Each row below holds a small network's activations on one record, seen along a few directions.
Records have a field called H. Each example row is followed by its value.
The word absent means that the record has no H.
The largest differences between rows may come from other fields.
In the rows, 500 means zero.
Strong random noise was added to every row along 8 fixed directions; ignore it. To show where, here is one row again and again, with new noise each time:
447, 443, 365, 513, 680, 538, 317, 326, 413, 475, 467, 610, 550, 399, 555, 630, 391, 757, 583, 617, 580, 450, 732, 382, 471, 318, 506, 506, 532
497, 496, 681, 564, 542, 403, 427, 483, 474, 695, 474, 559, 485, 539, 518, 395, 598, 598, 414, 723, 501, 409, 780, 436, 482, 482, 435, 568, 472
395, 453, 314, 405, 376, 567, 697, 530, 536, 513, 553, 578, 544, 617, 408, 493, 566, 560, 699, 651, 455, 392, 548, 576, 654, 529, 430, 360, 475
467, 382, 521, 463, 421, 591, 414, 428, 350, 477, 451, 641, 542, 376, 596, 592, 563, 520, 514, 711, 500, 327, 711, 437, 579, 412, 560, 561, 610
465, 638, 342, 361, 356, 528, 684, 538, 592, 644, 359, 513, 615, 638, 197, 430, 600, 674, 875, 919, 426, 278, 507, 671, 599, 552, 382, 372, 452
472, 467, 761, 472, 509, 440, 345, 522, 598, 594, 383, 450, 567, 464, 470, 496, 485, 411, 588, 248, 466, 689, 489, 428, 560, 606, 281, 428, 442
392, 281, 546, 431, 459, 542, 564, 530, 424, 450, 641, 672, 349, 594, 624, 479, 574, 465, 384, 464, 397, 436, 543, 417, 664, 547, 512, 531, 533
472, 519, 550, 328, 367, 545, 527, 563, 654, 346, 260, 398, 489, 393, 365, 668, 474, 382, 709, 318, 376, 448, 58, 587, 636, 674, 488, 244, 668
450, 356, 810, 341, 510, 533, 255, 510, 409, 632, 434, 632, 483, 602, 474, 371, 534, 425, 593, 340, 343, 670, 563, 332, 673, 587, 275, 705, 331
542, 698, 465, 458, 573, 520, 242, 419, 434, 497, 265, 355, 407, 486, 377, 500, 494, 453, 513, 567, 469, 403, 451, 441, 552, 409, 740, 453, 475

620, 659, 676, 591, 507, 416, 515, 548, 553, 641, 480, 429, 601, 470, 436, 399, 535, 487, 486, 618, 488, 499, 584, 508, 339, 493, 469, 610, 428 -> h5
448, 412, 698, 391, 633, 498, 323, 567, 465, 693, 532, 545, 452, 735, 441, 330, 543, 458, 562, 263, 426, 798, 549, 365, 548, 563, 292, 680, 199 -> h9
554, 709, 324, 636, 467, 488, 491, 423, 499, 541, 447, 338, 569, 406, 459, 540, 536, 513, 474, 796, 664, 337, 724, 553, 436, 319, 736, 330, 529 -> absent
503, 491, 805, 561, 569, 360, 339, 573, 624, 506, 391, 361, 536, 411, 591, 593, 447, 346, 417, 51, 578, 752, 378, 384, 439, 641, 357, 370, 501 -> h1
464, 442, 548, 652, 576, 436, 546, 534, 519, 556, 734, 522, 484, 645, 603, 384, 532, 502, 332, 450, 550, 650, 715, 395, 418, 465, 445, 578, 357 -> h4
592, 561, 675, 559, 441, 398, 606, 650, 595, 463, 558, 380, 432, 536, 498, 355, 554, 286, 293, 229, 458, 623, 290, 511, 481, 614, 492, 471, 469 -> h2
638, 616, 789, 674, 666, 264, 513, 498, 666, 560, 350, 482, 507, 280, 554, 593, 501, 726, 263, 746, 482, 259, 452, 539, 175, 533, 509, 494, 773 -> h5
537, 688, 337, 447, 585, 540, 393, 543, 472, 352, 462, 315, 262, 578, 442, 439, 498, 298, 338, 318, 407, 578, 266, 420, 581, 443, 854, 401, 404 -> h9
582, 466, 576, 445, 402, 564, 360, 555, 436, 331, 410, 471, 573, 241, 590, 631, 489, 286, 475, 431, 415, 576, 423, 447, 561, 482, 597, 487, 630 -> h9
563, 484, 687, 408, 479, 432, 649, 610, 559, 433, 423, 596, 407, 488, 445, 523, 519, 695, 470, 693, 279, 273, 146, 556, 407, 668, 471, 628, 756 -> h4
580, 530, 440, 363, 307, 632, 584, 547, 421, 309, 394, 465, 526, 426, 434, 604, 477, 379, 635, 489, 484, 383, 156, 597, 475, 472, 629, 587, 628 -> h2
439, 422, 198, 258, 279, 724, 633, 575, 350, 307, 545, 606, 480, 587, 447, 565, 511, 371, 676, 510, 410, 430, 288, 520, 684, 483, 619, 511, 521 -> h1
523, 515, 437, 555, 236, 605, 547, 559, 389, 459, 410, 440, 717, 277, 568, 631, 599, 329, 611, 723, 645, 326, 678, 565, 508, 414, 600, 406, 636 -> h1
506, 574, 550, 468, 340, 583, 524, 563, 350, 652, 389, 473, 587, 627, 387, 370, 585, 345, 622, 608, 569, 464, 543, 565, 538, 487, 526, 634, 358 -> h2
542, 518, 556, 494, 508, 427, 345, 495, 619, 447, 405, 419, 576, 358, 444, 595, 395, 459, 628, 263, 426, 715, 281, 484, 463, 514, 399, 437, 503 -> h7
598, 625, 446, 378, 456, 492, 556, 608, 496, 445, 551, 446, 239, 769, 299, 252, 559, 426, 462, 485, 207, 501, 115, 513, 607, 563, 649, 587, 362 -> h7
601, 481, 603, 501, 645, 508, 226, 417, 385, 377, 476, 578, 443, 358, 550, 480, 423, 538, 434, 408, 336, 603, 471, 323, 501, 375, 561, 709, 452 -> h8
554, 357, 796, 409, 352, 644, 197, 436, 271, 524, 328, 638, 686, 327, 640, 553, 581, 295, 548, 491, 498, 495, 723, 388, 561, 440, 444, 727, 549 -> absent
582, 546, 487, 396, 364, 573, 403, 505, 407, 390, 425, 475, 482, 331, 449, 488, 580, 315, 459, 695, 248, 406, 404, 482, 662, 459, 699, 595, 571 -> h5
638, 578, 553, 549, 284, 449, 627, 582, 439, 554, 579, 563, 414, 564, 472, 291, 707, 427, 386, 925, 329, 298, 574, 558, 501, 482, 639, 682, 492 -> h7
511, 527, 350, 509, 468, 452, 655, 578, 464, 402, 708, 508, 259, 619, 499, 349, 609, 414, 283, 679, 234, 413, 414, 539, 681, 469, 756, 472, 453 -> h8
559, 552, 397, 480, 421, 451, 615, 522, 504, 540, 515, 563, 579, 455, 398, 424, 581, 634, 613, 946, 323, 345, 565, 615, 554, 454, 512, 516, 501 -> h8
424, 436, 284, 505, 695, 439, 665, 503, 566, 289, 751, 599, 170, 633, 582, 480, 412, 626, 242, 367, 404, 483, 281, 463, 532, 523, 686, 425, 585 -> absent
609, 647, 529, 571, 738, 420, 349, 458, 518, 506, 399, 449, 475, 459, 461, 485, 407, 729, 470, 679, 453, 463, 428, 457, 313, 421, 531, 591, 571 -> h4

Which value of H does each new row have?
576, 649, 536, 599, 482, 411, 457, 542, 499, 536, 519, 320, 470, 505, 497, 397, 521, 283, 304, 342, 525, 653, 521, 459, 493, 454, 584, 442, 403 -> h2
418, 329, 256, 526, 633, 552, 534, 370, 393, 460, 709, 694, 599, 517, 563, 560, 407, 774, 571, 614, 632, 561, 755, 431, 434, 335, 418, 609, 417 -> h2
400, 234, 662, 620, 480, 444, 601, 528, 528, 540, 664, 690, 579, 365, 752, 611, 543, 582, 347, 491, 494, 473, 662, 422, 430, 586, 328, 473, 684 -> h4
524, 598, 497, 435, 549, 369, 468, 549, 673, 519, 549, 423, 468, 573, 293, 332, 477, 482, 593, 407, 183, 730, 294, 523, 641, 572, 361, 424, 294 -> h8
627, 432, 715, 468, 566, 528, 327, 478, 377, 546, 449, 651, 678, 323, 537, 491, 461, 653, 605, 724, 436, 513, 652, 428, 380, 388, 349, 871, 529 -> h5
542, 646, 597, 483, 276, 466, 609, 661, 475, 739, 511, 425, 477, 723, 331, 215, 733, 308, 484, 778, 346, 449, 560, 552, 584, 575, 503, 632, 359 -> h4
518, 469, 346, 386, 508, 559, 421, 460, 433, 398, 510, 591, 498, 470, 425, 504, 427, 578, 680, 565, 328, 582, 385, 467, 585, 450, 506, 587, 460 -> h7
475, 597, 411, 487, 780, 451, 386, 457, 530, 473, 528, 447, 263, 663, 460, 421, 418, 517, 346, 329, 359, 540, 316, 362, 523, 501, 669, 478, 357 -> h5
